Each row has a name. Each piece below is followed by the name of the row it came from, unless a question asks for something else. Each question is about the rows just above it. Places in a row count from 1.

[174 123 126 124 173  94 166 125] -> J197
[116 123 118 154 149 176 205 137] -> J598
[123 118 116 154 128 118  46 128] -> J829
[126 134  88 130 156 154  99 188] -> J788
[171 134  99 106 170 141 131 100] -> J455
[ 69 128 123 133 135 159 175 146] -> J346
[192 137 154 110 118 138 144  97] -> J873
[162 119 140 128 153  99 132 117] -> J121
[143 129  91 133 166 116 143 113] -> J885
[187 126 141 132  71 157 104 121] -> J5
[129 124  51 136  70 165  57 124] -> J209
Which row holds [154 116 118 123] read backwards? -> J829
[187] is at row and place -> J5, 1
[144 138 118 110 154 137 192] is which row, read backwards? -> J873
Row and place of [175] in the named rows: -> J346, 7
What comes right after [165] in the named rows? -> [57]
Which row holds [188  99] read backwards? -> J788

[135 129 130 131 123 122 147 132 127 137 134  86 147 124 149 131 110 120
 140  97 133 105  88 162 138 144  91 129 133 166 158 116 129 132] = J545
[ 91  72 122  64 130  85 106 152 139 104 146 165 135 130 113  68 176 124
 124 189  50 153 170 154  94 146 172 107 146  81 118 133  41  63] = J490
[131 116 110 117 145 129 117 127 137 116 133 122  66 128  88 144 125 115
 131 119 127 158 144 164 116 126 127 127 132 125  81 161 123 126] = J484
[ 71 146  91 126 116 120  91 161 124  73 139 141 186  98 114 156 149  65
 144 157 150 105 119 151 142 142 144  81 147 126 174 128 146 156] = J120
Row and place of [107] in the named rows: -> J490, 28
Which row holds this, read backwards? [158 127 119 131 115] -> J484
[116 158 166 133 129  91 144 138 162] is which row, read backwards? -> J545
Which row holds this, read backwards? [147 122 123] -> J545

[103 115  95 156  90 102 157 152 155 111 157 117]  J135
[103 115  95 156  90 102 157 152 155 120 157 117]  J370
[147 140 116 156 114 141 185 179 171 154 142 170]  J646
[133 139  65 153  68 122 129 131 149 103 121 123]  J943
[ 86 112 122 117 118 111  97 102 110 115 129 100]  J56
[147 140 116 156 114 141 185 179  97 146  88 142]  J895
[155 113 179 143 130  94 122 115 133 111 173 100]  J877
[125 124  91 168  90 131 187 186 172 170  99 176]  J62
which: [ 86 112 122 117 118 111  97 102 110 115 129 100] -> J56
which: [155 113 179 143 130  94 122 115 133 111 173 100] -> J877

[115 128 160 198 133 153 127 190  99 140  81 129 164 123  91 128 162  92
 190 104  76 197 102 148 151  85  75  68 120 148  80 166 157 100 140 118
 151  89 163 112 130 165 100] : J999
[128 138  88  74  89 110 149  69 130 102 186 133 111 147 163 179 109 164
  60 166 165  53 149 177 139 199 161 178 197 111 174  96 133 152 106 165
 134  72 139 156 132  98 157] : J861
[109 135 134 164 101 149 145 163  90 125 116 141 167 140 115 173 153 120
 149 127  85 157 111 204 176 135  90  92 178 144 101 147 168 110 133 153
 134  72 182 135 135 150 116] : J410
which: [109 135 134 164 101 149 145 163  90 125 116 141 167 140 115 173 153 120
 149 127  85 157 111 204 176 135  90  92 178 144 101 147 168 110 133 153
 134  72 182 135 135 150 116] -> J410
Where in the named rows is [177]? -> J861, 24
Where in the named rows is [173]? -> J410, 16

[173  76 126 130 112] -> J417
[148 101 142 190 105] -> J745
[154 134  94 146 118] -> J760
[153 125 122 106 153] -> J599
[153 125 122 106 114] -> J742
[133  95 135  96 147] -> J796
[140  92 113  86 125] -> J443
[118 127  77 115  84] -> J642
[106 145 148 140 120] -> J757
[156 187 189 130 154] -> J744
[138  92 159  90  99] -> J96
[140  92 113 148  61] -> J834
Where in the named rows is [146]? -> J760, 4
[140 148 145] is which row, read backwards? -> J757
[190] is at row and place -> J745, 4
The entry that follows [135]: -> [96]

[ 96 134 157 128  92 214 148 180 100 115 150 130  95] : J344
[ 96 134 157 128  92 148 148 180 100 115 150 124  95] : J584
[136 121 128 123 130 199 116 155 163 118 107 167 123] : J919
[123 134 193 138 133  46 164 150 108 123 177 122 113] : J958
[121 130 199 116 155 163 116 122 163 118 107 167 123] : J635
[121  80 117  89 134 200  97 128 128 114 132  96 198] : J716
Where in the named rows is [113]? -> J958, 13
What comes right after [108] in the named rows? -> [123]
What comes right after [133] in the named rows? -> [46]
Where in the named rows is [124]? -> J584, 12
Where in the named rows is [138]? -> J958, 4
Which row holds this, read backwards? [163 155 116 199 130 123] -> J919

[171 165 135 128 136 131 143 112]  J924
[ 86 106 118  76 150 108 145 131]  J323
[180 182 212 106 147 109 123 124]  J738
[199 132 130 161 122 113 118 106]  J761
[131  70 137 152 148  92 103 157]  J717
[147 157 182 147 113 122 102 180]  J833
Which row holds this, read backwards? [123 109] -> J738
The entry that follows [102]: -> [180]
[152] is at row and place -> J717, 4
What comes right after [212] in the named rows? -> [106]
Which row holds [147 157 182 147 113 122 102 180]? -> J833

